Each row below holds a small network's activations on one input, seen along a few directions.
In each table, some parts of the input vary, and every possible input appears once, in random order.
Descriptions start from the smaller parts, as in this example, which fits no table here: one of 6 places along a line, together with either a single point or one of 9 places around a ring or (one of 3 separate values, together with one of 8 places around a ring).
Shared parts are said once, and a part with two or three values counts as separate values.

Other details of the inputs vary at random and push rows far along two fixed directions, the same in every table; ignore that.

Rows:
R1: [ 31 -30  15 -35 -10  -1  36  -1 -22   4  20   9  14 -12  -1  15]
R2: [-29  34 -44  18 -39   6  38  12  19  47  29   0 -57   8  22  13]
R3: [ -2 -31  -2 -12  12  34 -15   1 -22   8  15   4  64 -30  18 -34]
R4: [-55  -5 -20 -14 -50  19  33   6 -39  14  -2   0 -21 -33  73  38]
R5: [-27 -25 -14 -24  39  40  -7 -12 -44   3  29  -6  30 -41   5  -9]
R6: [-49  32 -43  13 -33   1  34  12  11  51  38  -1 -65   1  22  29]
R7: [-77   1 -32   3 -45  13  20  14  72   9  20  19  -1   9  27 -50]
R8: [-49 -54   9 -46  35  28  13  11 -12 -11  18  13   8  -8   2  -9]
R9: [ 29 -35  21 -11  -3   1   7  35 -21  39   7  11  10   7  16  19]
R10: [ 79  -3  40   1  34 -38 -22 -14  11 -24  -9   2  24  25 -73  -4]
R11: [ 12 -18  10  -4  19  19   9  24 -55  18 -16  -9 -22  -3  33  29]
R12: [-46 -18 -46  -7 -38  58  30  -2 -19  38  34   2  36 -36  49 -35]
R13: [-18  89 -35  70 -37 -35 -28 -24  66 -22 -34 -14 -44  28 -16 -16]
R14: [ -7  85 -23  51 -55 -49 -22 -33 100 -25 -12  -4 -14  17 -26 -24]
R15: [ 21 -27  34  -9  72  -7 -39  -1  27 -44 -19   7  27  37 -69 -44]
R16: [-69  60 -49  32   1  -8  -5 -18 102 -25  13   1 -49  29 -38 -56]
R17: [ 76  -4  48   0  30 -46 -34  -6  23 -26  -9   8  33  19 -64  -5]
R18: [ 29 -33  11 -10  -3  10  21  28 -34  43   9   6  -1  12  10  20]
R19: [  4 -22  19 -37 -10  -3  17 -16 -33 -18   2  -1  17 -24  13  32]
R20: [ 12 -28  16 -37  -2  -6  29  -2 -28   7  28   8   5 -17  -4  31]
R21: [-48  90 -72  55   4   5 -24 -42  69  -9  23 -18 -27  -5 -33 -55]
R22: [ 50  14  34  10  53 -26 -48 -15 -20 -55 -52 -14   0  12 -37  14]
R23: [ 59   6  44  30  60 -28 -61  19  -9 -12 -46 -11  -2  27 -32  10]
R24: [ 20 -25  15   4   6  17   4  28 -49  27 -22  -5  -7   7  30  20]
R25: [ -4 -18  13  -8  30  14   0  22 -62  20  -8  -9 -30  -8  28  45]
R26: [-23 -11 -18 -28 -73  16  57 -11 -11   3  13   2   7 -29  57  13]
R27: [ 12 -27  26  -7 -23   0  -9  16 -28  -9 -35   5  30 -12  43  15]
R28: [ 70   4  41   1  24 -34 -33 -28   7 -49 -34  -6  34  19 -55  -3]
Each input here is: one of 4 places along a line, together with either one of 2 separate values or one of 5 places around a ring.
Changing only the place on the line of 4 turns R14 into R26. The same change can be made to R9. Which row results?
> R2

Rows:
R29: [-20  37 -11  21   6 -27   0  -6  37  -2   7  -1 -54  28 -36   7]
R30: [ 46 -11  44   2  32 -11 -28   2 -19 -27 -39  -9  15   4  -5   7]
R31: [  6 -24  27 -11  65 -10 -48 -13   3 -41  -6   2  35  10 -50 -23]
R32: [ 50 -13  37   4  27 -14 -27  18 -10 -15 -39   5  15  11 -18   1]
R33: [ -8  27  -6   9 -17 -17 -14 -22  51 -18  15   4  29  -3 -29 -29]
R34: [ 24  19  20   7  19 -35  -7   0  33 -18  -6   3 -29  24 -37   8]
R35: [ 61  -6  39   4  14 -18 -23 -11 -24 -18 -30 -12  30  -1 -20  15]
R36: [-34   5 -17   5 -29   8  19  13   9  33   9   4 -30  16  24  11]
R37: [-49  90 -61  49 -12  -5 -10 -25  37  -2  16 -19 -64  -5   4   0]
R38: [-20 -84   5 -63 -11  50  72  37 -87  55  47  14   0 -37  72  38]
R39: [ 65  10  27  20  14 -33 -32  -5   2 -14 -28  -1  19  15 -43   3]
R40: [-28 -52  -1 -33  25  46   3  12 -30  14  33   6  38 -36  22 -12]
R41: [ 18  39   6  18  13 -28 -30 -21  17 -40 -26  -8 -20   4 -16   9]
R42: [-27  73 -51  45 -82 -27  23  -7  76  33  19  -2 -42  20   4  -4]
R43: [-26 -10 -29  -7  14  35  13  -6   4   4  26  -3   7 -11   0 -33]
R44: [-26  -6 -18  -6 -59   9  40  25  17  37  10   9 -19   1  55   8]
R45: [-60  56 -60  30 -60   0  23 -21  93  -4  14   3 -29   8   7 -53]
R46: [ 28 -21  17  -3  48  10 -20  16 -49  14 -11   2  11   0  -6   5]
R47: [-33  71 -48  34 -77 -36  39 -16  74  25  29   2 -57  11  -8   3]
R48: [ 16 -41  18 -27  51  12 -14  -5 -18 -34 -12  -1  38  10 -40 -24]
R49: [  8   5   7  23  17  -8 -26   8  -4  -1 -22   2 -10  20 -16   0]
R50: [ -9  25 -10  25  20  11 -14  -3 -12  12  -4 -15 -20  -5  10   1]
R51: [-64 -60 -15 -53 -64  45  57  29 -15  26  28  20  48 -45  84 -12]
R52: [ 29 -22  12 -24  -3   1   8 -20  -1 -20   8   9  48   1 -19 -26]
R53: [ 38 -22  43   4  59  -7 -43   1 -40 -28 -39 -13  16  13 -25  13]
R54: [ 41 -25  28 -13  66   8 -22  23 -37  12  -2  -5   7  12 -24  14]
R55: [-50 -71  -8 -57 -56  57  64  18 -93  35  12  10  10 -50 109  45]
R56: [ 26  11   4  -2 -19 -16  -3 -21 -16 -17 -10  -7   8 -15   1  27]
What do these inputs look like to the network?
> one of 4 places along a line, together with either one of 2 separate values or one of 5 places along a line
Changing only the place on the line of 4 turns R46 into R49. The same change can be made to R38. Which row results?
> R29
Change only the choice among 2 separate values in R45. List by row number the other rows that result.
> R51
Change only the place on the line of 5 in R44. List by row number the other rows that result.
> R30, R32, R34, R41
Change only the choice among 2 separate values in R40. List by row number the other rows that result.
> R43
